A small network was shown many inputs. Here are its activations along a few directions, one row for each input.
Each table varies a few parts of the input and shows all the possible inputs, shuffled.
Descriptions start from the smaller parts, as in this example, which fits no table here: ring(5) and (point or ring(9) or (values(3) and line(6))).
Shared parts are said once, and a part with two or three values counts as separate values.
In the rows, zero is written as 128.

Other details of the inputs shift rows strongly along two fixed directions, in all tables alike. That doesn't count.

Table:
R1: [ 73 145 163 140 140 131 120 108 118 155 175 137 152 107 150]
R2: [236 130  66 102  69  97 121 210 149 112  19 108  93 154  77]
R3: [145 170 141  86  43  56 104 103  60  70 120  85  62 165 122]
R4: [ 76 137 160 141 148 135 125 106 113 146 174 142 148 110 157]
R5: [150 175 129  86  45  61 104 110  69  70 134  81  50 173 137]
R6: [ 90 101 122 144 203 203 151  17  99 118 158 106 132 126 123]
R7: [ 65 121 135 162 179 159 193  36 103 128 142 158 133 130 121]
R8: [ 74 137 160 136 144 138 128 109 115 142 177 141 151 110 158]
R9: [ 85 128 172 132 142 129 115 113 132 139 190 136 144 110 166]
R10: [227 137  51 100  74 102 129 209 145 105  26 109  91 160  85]
R11: [ 77 142 167 140 142 133 118 107 114 146 174 148 153 106 152]
R12: [ 77 135 167 136 145 130 120 119 128 145 188 130 144 114 163]
R13: [147 172 143  85  42  57 102 106  65  70 126  84  60 167 124]
R14: [ 84 122 179 133 137 125 112 111 133 140 185 134 152 112 165]
R15: [ 87 101 120 141 201 203 151  17 102 120 159 100 132 124 123]
R16: [145 180 135  91  41  63 108 105  53  78 115  83  58 168 123]
R17: [ 87 102 118 143 201 203 151  18 101 125 160  98 131 127 121]
R18: [171  87  84 151 168 166 135 218 216 174  91 156 180  97 114]
R19: [174  75 104 145 164 158 127 215 217 177  79 165 185  96  99]
R20: [ 77 139 161 138 147 138 128 110 112 140 177 146 151 112 159]
R21: [144 177 131  86  47  64 108 112  62  63 129  82  51 172 138]
R22: [144 178 127  88  46  64 107 113  63  68 129  80  50 175 136]
R23: [172  87  90 153 177 170 136 212 203 174  75 176 181  99 110]
R24: [ 80 132 178 138 139 131 120 107 117 148 173 139 152 104 152]
R25: [132 169  98 115  82  90 181  29  34  50  85 108  39 193  95]
R26: [ 83 124 176 135 137 125 112 112 133 144 187 132 151 115 163]
R27: [229 134  50 106  77 102 125 204 141 107  23 115  87 160  83]
R28: [238 122  76  98  72  92 114 209 155  98  32 118  95 155  80]
R29: [ 83 126 181 135 141 124 114 108 120 141 178 143 154 107 149]
R30: [168  91  90 149 166 168 131 214 212 182  75 170 184  96 101]
R31: [236 102  15 105 131 167 152 112 128  83  12  69  72 174  51]
R32: [145 174 137  88  42  54 105 107  63  78 120  79  62 168 120]
R33: [176  80 107 144 164 156 126 219 224 179  85 160 184  98 101]
R34: [ 82 134 158 142 145 134 122 112 119 136 188 140 149 108 163]
R35: [ 82 129 178 135 138 124 113 112 128 147 186 135 151 110 149]
R36: [169  89  93 147 166 168 131 213 212 178  73 172 185  93 103]
R37: [179  72 109 144 166 160 123 217 224 167  86 167 184 101 118]
R38: [172  83  86 149 168 168 135 216 214 167  90 162 180  95 115]
R39: [238 127  63  97  73  95 117 213 163 103  39 106  85 159  92]
R40: [ 83 126 177 135 137 123 113 113 134 147 187 128 151 115 163]
R41: [ 64 123 132 164 179 159 193  36 103 133 144 156 132 133 120]
R42: [ 88 129 173 134 145 129 114 114 129 137 190 141 144 111 166]
R43: [ 83 133 179 140 141 131 119 108 114 145 173 144 152 105 153]
R44: [174  81 100 146 173 167 130 222 217 165  88 168 177 101 118]
R45: [ 73 139 157 138 144 138 128 110 115 147 179 139 150 113 157]
R46: [ 64 125 133 164 179 157 194  37 104 135 143 152 133 132 119]
R47: [143 181 115  94  45  66 111 108  58  69 132  79  55 170 134]
R48: [ 75 141 158 144 148 132 125 108 114 154 176 136 148 112 155]
Each input here is: line(4) and (values(2) or ring(10)).
Question: The inputs of R47 and R34 match in every part but the line(4) part. If R35 is changed in the same way as R47 into R34, which row does it become?
Answer: R28
Question: A walk changes only the line(4) part. It starts at R48 and steps to R27. List the rest of the walk in order.
Answer: R4, R23
Question: Which other rows does R7 become when the values(2) part takes its other values? List them by row number.
Answer: R15
Question: Which other rows does R8 become when the ring(10) part takes its other values? List them by row number.
Answer: R3, R4, R9, R13, R14, R21, R24, R36, R38
Question: A walk changes only the ring(10) part. It starts at R18 and steps to R10. List the rest of the walk in order.
Answer: R48, R1, R2, R32, R33, R40, R39, R12

Table:
R49: [112 102 144 152 166 145 151 122 158 150 139 156 155 111 124]
R50: [121 101 139 142 168 164 126 112 154 152 136 136 159 108 127]
R51: [104 125 126 154 160 151 141 144 143 164 140 148 162 107 138]
R52: [117 112 121 143 169 165 128 134 153 147 148 140 156 114 144]
R53: [205  97  65 119 130 151 133 189 171 122  52 118 127 132  96]
R54: [115 103 128 138 165 169 133 128 152 145 142 131 161 107 138]
R55: [104 126 126 151 157 153 141 143 145 163 139 149 164 109 137]
R56: [121  99 139 144 170 162 126 113 152 153 137 136 156 107 128]
R57: [102 124 140 150 158 147 147 140 146 156 133 173 161 107 135]
R58: [ 72 150 178 129 116 104 140  53  81 107 183 122 108 139 145]
R59: [210  96  68 119 135 149 125 183 170 124  55 119 126 131  80]
R60: [162 140 117 101  85  93 128 108  94  88  87  96  74 169 104]
R61: [110  99 147 142 168 156 139 117 157 153 131 145 159 117 124]
R62: [169 145 102  96  86 107 114 112  91  81 101  85  79 159 101]
R63: [169 162 146  87  40  49  78 188 113 101 123 102  91 145 140]
R64: [154 166  92 100  74  96 123 125  91  92 104  93  71 161 118]
R65: [ 62 157 172 130 108  99 135  55  71 109 180 130 116 136 149]
R66: [102 123 140 152 161 146 146 142 144 156 134 172 159 105 136]
R67: [196 116  56 124 126 140 135 200 173 136  56 129 121 132  96]
R68: [ 62 156 172 132 110  97 135  56  68 110 181 129 114 134 150]
R69: [168 162 147  88  36  53  77 187 114 100 122 103  92 147 139]
R70: [ 79 156 154 124 126 121 117  68  73 107 193 105 104 139 167]
Question: Describe the family of inputs behind these rows.
Answer: values(2) and (point or ring(10))
Question: The inputs of R50 and R56 match in every part but the values(2) part. If R52 is changed in the same way as R50 into R56, which row does it become?
Answer: R70
Question: Which other rows does R53 become when the values(2) part takes its other values? List them by row number.
Answer: R54

Table:
R71: [138 132 122 121 111 119 118 137 132 124 135 109 122 129 128]
R72: [140 126 130 118 117 115 113 137 129 117 132 120 121 129 127]
R73: [142 133 137 118 116 118 111 136 125 123 125 128 121 130 128]
R74: [129 141 116 126 118 123 133 133 116 121 120 131 119 128 124]
R75: [134 125 130 126 118 116 134 119 131 120 117 128 117 138 123]
R76: [195  68  77 152 171 165 153 226 234 173  49 177 176 108  94]
R77: [131 137 123 118 112 121 119 142 126 127 125 116 125 134 135]
R78: [137 124 131 125 118 118 132 120 128 114 118 132 119 135 124]
R79: [ 43 141 178 149 158 138 138  83 110 153 206 148 154 108 164]
R80: [126 143 115 127 118 122 135 133 120 127 120 127 117 131 123]
R81: [129 139 114 130 120 126 131 126 117 128 118 124 119 135 121]
R82: [135 130 121 125 125 129 129 115 118 126 114 114 120 133 115]
R83: [138 123 129 120 124 129 129 115 121 116 116 120 122 132 114]
R84: [135 134 115 125 123 129 126 119 113 123 116 123 123 129 120]
R85: [135 121 130 125 122 122 133 117 127 120 118 121 118 139 116]
R86: [103  62 142 172 229 206 146 154 218 205 139 178 222  72 123]
R87: [135 127 129 126 116 113 136 130 125 116 121 137 119 136 129]
R88: [134 135 124 117 112 122 116 142 123 121 126 120 126 130 137]
R89: [ 41 140 185 153 159 133 139  78 111 150 207 147 155 110 168]
R90: [ 63 127 160 143 174 161 131  72 110 132 205 128 142 114 172]
R91: [133 135 114 126 124 127 129 119 115 129 116 119 121 133 119]
R92: [137 128 130 119 116 113 115 137 132 123 131 116 119 132 126]
R93: [131 139 120 126 117 119 135 135 119 120 123 136 120 133 126]
R94: [140 135 137 119 116 116 114 135 128 129 124 124 119 133 127]
R95: [131 138 115 129 120 128 128 127 114 121 118 128 121 132 123]
R96: [135 137 133 122 115 118 118 142 121 131 121 120 120 132 132]
R97: [137 128 122 124 125 131 126 116 116 120 115 118 123 130 116]
R98: [140 129 123 120 112 121 116 138 128 118 136 114 124 126 130]
R99: [133 137 125 129 117 114 136 133 123 117 120 135 122 135 129]
R100: [138 128 105 124 136 141 133 118 125 115 128 110 108 143 134]
R101: [138 135 134 121 115 120 115 143 118 125 121 124 122 129 134]
R102: [138 120 131 123 122 124 130 117 124 113 118 125 121 136 117]
Question: The inputs of R77 and R88 match in every part but one. If R71 is changed in the same way as R77 into R88, which row does it become?
Answer: R98
Question: Describe the family of inputs behind these rows.
Answer: values(2) and (point or ring(5) or ring(10))
Question: A walk changes only the ring(10) part. It starts at R84 and steps to R95. List the rest of the walk in order.
Answer: R74, R93, R99, R87, R78, R102, R83, R97
